Each row below holds a small network's activations on one record, seen along a few directions.
Records have a field called MIS. Each example row is followed by its value.
Other fields move the rows too, some of them a lot.
Strong random noise was added to every row along 6 fixed directions; ignore it. To show where, here is one row again and again, with new noise each time:
[ 231  -76 -157 -129 -201    2  184   51   34  -93 -206   84  -36   40
  -55  155  -88  -38 -123   36  -12 -149]
[ 217  -78  -91  138  -87   63   45  139   31   71  -53   57 -114  141
  -67  130 -428  -93   94 -117  128  -25]
[-125  132   99  508   17    9  -19  280 -203  349   58  165  112 -116
  179  -83 -374 -122  318 -175 -164  311]
[-109  -28  168  131 -152  169 -127  192  150  157  107  161  110  184
  226  439  -59 -103   49   55 -137    6]
[-203  -18  286  136  -63   -3 -298  168   46  150  190   99  -84 -112
  -13  128  -56 -130  107  -46   30   81]
[-438 -101  297  -64  223  -36 -435    9  119  170  144 -112   12 -398
  -37 -191  270 -158  123   11   70   65]
[ 272  218  -68  364 -128  -47  208    0 -177   33  194  119  -27  586
  -67  -70 -481 -132  254 -197   48  -22]
[  80  -13  -15 -109 -185 -263   65  101 -201  -91 -216  110 -215 -535
 -278 -228    7  -30 -118  -48   22   21]

[ 140  -70  -24  -71   56  203  -27  -91  297  -31  251  -89   28  608
   17  321  -53  -70    6   74  101 -289] -> kek
[ -79  116  230  -11 -152  -35  -59  -71   26 -115  315  144  -19   78
    1   55  225   57 -111   59  -94  -39] -> movap
[ -35 -105   -9 -234  -23  131  -60  -41  179 -115  -55   -8   15 -111
   31  144  230   97 -127  120  -27  -54] -> boz
[-166   54  383  -87 -320   18 -132   53   27 -115   88  299 -106 -288
  101  328  475  183 -274  172 -257  122] -> pora
[ 256   12   64  255  -78  111  141   94  -46  113  -49  257 -268  -92
   34  -50 -263  159  -54 -118  -17  175] -> gez
[-262  125  585   50 -176   21 -430   48  205   14  608   93  -83  223
   76  403  216  -55  -11   87  -13  -84] -> tinal
[ -14  391  249  205 -379 -246   59   33 -326 -109  495  241  -57  419
  -94  122   35  -42  -25  -37 -160  -68] -> movap
[  53  152 -233 -108  123 -365  156 -216 -270 -211    5 -245   -3  186
 -258 -441  -38 -138  162  -68  147 -130] -> vuga
[-118   99 -147  182  127  -37  103   99 -172  127 -100  -80  233  -78
  135 -239  -60   13  190  -84 -154  109] -> fomi
[ 222 -196 -379  -27  345   19  127  -96  -38   -3 -327 -298  -17 -212
 -188 -480 -316  -14  137 -145  313   66] -> pufil
[ -64  -50  -30 -105  -60  -33   41  167   14   81 -169   16   40 -532
   77   52  129   43 -131   70 -130   71] -> kek
[ -80   19  388  271  -54  163 -194   57   99  120  321  189 -126   40
  138  204  -22  106  -17  -16  -23  167] -> gez
[  85  244   91  230   40  -16  145 -150 -123   40  227  131  -54  258
   18 -385   16   50   92  -61  -57   82] -> mepad
[ 256 -329  -32   32 -209  316  -12  345  288   75 -197  175 -182 -208
  150  619 -339  148 -252   67   34   78] -> mepad
[-242 -163 -102  -19  181   25 -106  123    9  186 -190 -107  176 -479
  135  -49  -22  -90   52    6    0  207] -> boz
[ 115   78  -72  109   13  -78  110  155 -151  121  -50    6  -74 -184
  -20  -63 -253  -30   57  -63  -44   52] -> tinal
[ 216   49   20  -13 -205   95  348   -3  -26  -38 -268  348  -76 -224
  167   41  203  265 -309  109 -309   54] -> gez
[-199 -102 -261 -454   91  -15  143 -108   93  -69 -419 -173  335 -373
  185 -167  608  105 -173  232 -269 -137] -> fomi
[  48   42    7   82   12  314  199 -116  199   24  -38   43  284  396
  363  289  146   86  -89  136 -237  -28] -> zeri
[  54  110 -335 -111  -47  -35  408  -39 -109   -5 -304  -72  437   35
  295   49   82  -69  -20  131 -296  -79] -> vuga
[ 207  107 -270 -194   36  -85  429 -393 -108 -273 -180  -72  210  235
  -60 -332  235   56 -139   97  -38 -193] -> pora
[ -69    2   77 -243   64 -113  -38 -152  -65 -122  -54  -56 -171 -345
 -194 -252  412   57 -206   79   11  -17] -> zeri
[ -58   39    8  164  391    7  -67  -87    5  209  166 -152   52   -6
  -48 -448 -101  -75  260 -121   69   56] -> kek
[ -84  -67 -241  -97  148  123  191  -66  123   83 -201 -131  440   92
  355  135  165  -92   15  130 -183   -7] -> fomi
[ 144  251  161  140 -139 -210  108 -156 -203 -193  206  122 -203  123
 -274 -277  -13   51  -58  -72  101   13] -> zeri
[  10  234  214  188 -339 -335  -38  101 -293  -43  280  188 -245  -42
 -207 -150 -102   37  -24 -165   -3   27] -> movap
[ 154  121 -294  -78  237 -193  189 -205 -260  -85 -113 -299  -16 -164
 -265 -705 -103  -19  186 -169  187  -20] -> vuga
[ 168 -151  -23  363  126  379 -114  166  207  262  -75   77  -42  126
  247  131 -426   97  176  -99   10  192] -> pufil
[-180  -34   73 -368 -176 -185  -96  -29  -63 -189    0   22   27 -209
 -158  129  431  -93 -250  170  -59 -185] -> boz
[ -58  -82 -283 -167  514  106  171 -319  108   60 -156 -363  319 -155
   74 -620  264   42   68   58   36  -75] -> mepad
[-209 -108  114  105  346  205 -212  -84  163  234   38 -106  100  -30
   79 -181  -20  -53  187  -49  118   36] -> pora
[-388  -45  252 -124  200  -95 -407 -155   58   12  265 -212   14 -207
 -184 -250  298 -130   80   17  243  -21] -> pufil

Here are new rows. What is MIS for each?
[ -39  -91  131   -4  135  263 -107 -146  289   26  148  -97   58  235
  163  151  160   38  -39   59    7  -26] -> zeri
[ 122   66  306  490  -16  117  -54  213  -39  244  192  305 -231   10
  111  123 -392   96   84 -142 -103  283] -> gez
[-247    1  487   33 -130  -96 -457  118  -23   43  281  182 -289 -256
 -261  156   72  -40  -58  -28  154   44] -> pora
[ 123 -325   76 -113  125  502 -180  -51  622  100   28  -71 -103  408
  210  525  -10   36  -87  100  121 -145] -> zeri
[ 232 -391  101  -45  -12  289 -189  175  395   18 -167   -7 -388 -283
  -44  431 -280  133 -195   -3  234   42] -> zeri
[-213 -264  145 -140  167  198 -242   66  287  134 -177  -65  -49 -537
  102  166  187   71 -168  109   69  120] -> zeri
[ 146  120  -12  -66 -223 -348   70  -12 -317 -243  -50   76 -296 -298
 -413 -291  -28   17  -82  -89  176   80] -> pufil
[  44 -126   -3 -114   -7  149  -23    2  172   -4 -112  -64  -10  -99
   -5  176    5   46 -156   66   97  -96] -> zeri
[ 404  286  108  265 -502  -43  155    5  -74 -140  349  439 -285  641
  -63  259 -293   97  -81  -98  -59  -92] -> movap
[-137   -8  704  158 -143   -8 -503   46  191  -23  551  214 -480  -93
 -149  258   58   82  -82  -30  172  105] -> gez
[ 141 -118  -73   43  338  310   71 -256  289   41   50 -151   67  307
  107 -125  -76  112   46   19  145  -80] -> gez
